[[127, 132, 124, 143, 133],
 [123, 131, 149, 127, 124],
 [125, 132, 135, 136, 129],
 [125, 132, 138, 134, 128]]
Indices start at 0.
What is the top entry of the column that holds the largest entry?
Answer: 124
The entry directly below the largest entry -> 135
What is the entry just left of the largest entry?
Answer: 131
What is the entry directly above 123?
Answer: 127
What is the entry at row 0, column 1?
Answer: 132
The entry just left of 133 -> 143
The entry just left of 129 -> 136
The bottom entry of the column that holds the smallest entry is 125
The entry in row 1 and column 0 is 123
The entry directly above 135: 149
What is the bottom-right entry?
Answer: 128

Read these off the row that follows.
1) Which number is the entry just right of 98?
2) Which number is the entry just right of 104?
 98  143  107  100  129  104  100  103  132
1) 143
2) 100

Read these off the row that follows.
1) Give the third entry from the right.
2) Give the entry just left of 113.
3) Give the 2nd entry.
[155 119 144 113 115 150 106 118]
1) 150
2) 144
3) 119

Read these off the table that follows.
1) Report the 3rd-last entry, reading row by row.
2) Report the first entry in the row that holds the largest entry.
3) Report the bottom-left entry.
4) Report the last entry, reading row by row.
5) Report the entry just left of the largest entry.
6) Report the 2nd entry on the diagonal from the top-right corner.
7) Report the top entry of the column that holds the smallest entry.
8) Report the entry directly below 149.
[[146 117 136 106 114 151 146 112 114 147]
 [111 139 122 149 142 109 111 142 142 111]
 [107 141 124 153 147 106 107 146 146 109]
 [124 131 130 133 134 126 124 132 133 126]
 [139 121 128 114 116 139 139 118 117 137]
 [151 114 138 100 110 156 151 108 110 152]
 [123 132 132 133 136 128 125 131 133 127]
 [147 117 135 105 113 150 147 112 113 147]
 [111 139 124 148 142 110 112 142 142 112]]
1) 142
2) 151
3) 111
4) 112
5) 110
6) 142
7) 106
8) 153

X =
array([[125, 133, 120, 113, 108, 137, 109, 135, 111, 116, 114],
       [128, 120, 140, 133, 139, 115, 136, 116, 135, 132, 133],
       [126, 126, 132, 124, 125, 125, 124, 123, 123, 125, 125],
       [128, 133, 117, 115, 107, 136, 109, 135, 112, 118, 116],
       [133, 126, 124, 129, 129, 123, 129, 125, 132, 133, 130]])
The entry directly above the centre entry: 115
The entry directly above 107 is 125
The entry just left of 112: 135
Read off the maximum.
140
Read off the top-left entry.
125
Read off the entry in the bottom-right corner.
130
The entry just right of the largest entry -> 133
The bottom-left entry -> 133
The top-right entry -> 114
The second entry on the diagonal from the top-right corner is 132
Read off the fourth entry from the end, reading row by row.
125
The smallest entry in the last row is 123
The entry just left of 140 -> 120
The third entry on the main diagonal -> 132
The fifth entry, reading row by row -> 108
Read off the third entry, reading row by row.
120
Read off the entry just left of 114.
116
Read off the entry just right of the smallest entry.
136
Read off the last entry of the smallest entry's row.
116
Read off the entry directly below the smallest entry.
129
Read off the bottom entry of the column that holds the largest entry.
124
Read off the first entry in the row that holds the smallest entry.
128
The third largest entry is 137
The entry at the centre -> 125
Read off the largest entry in the last column.
133
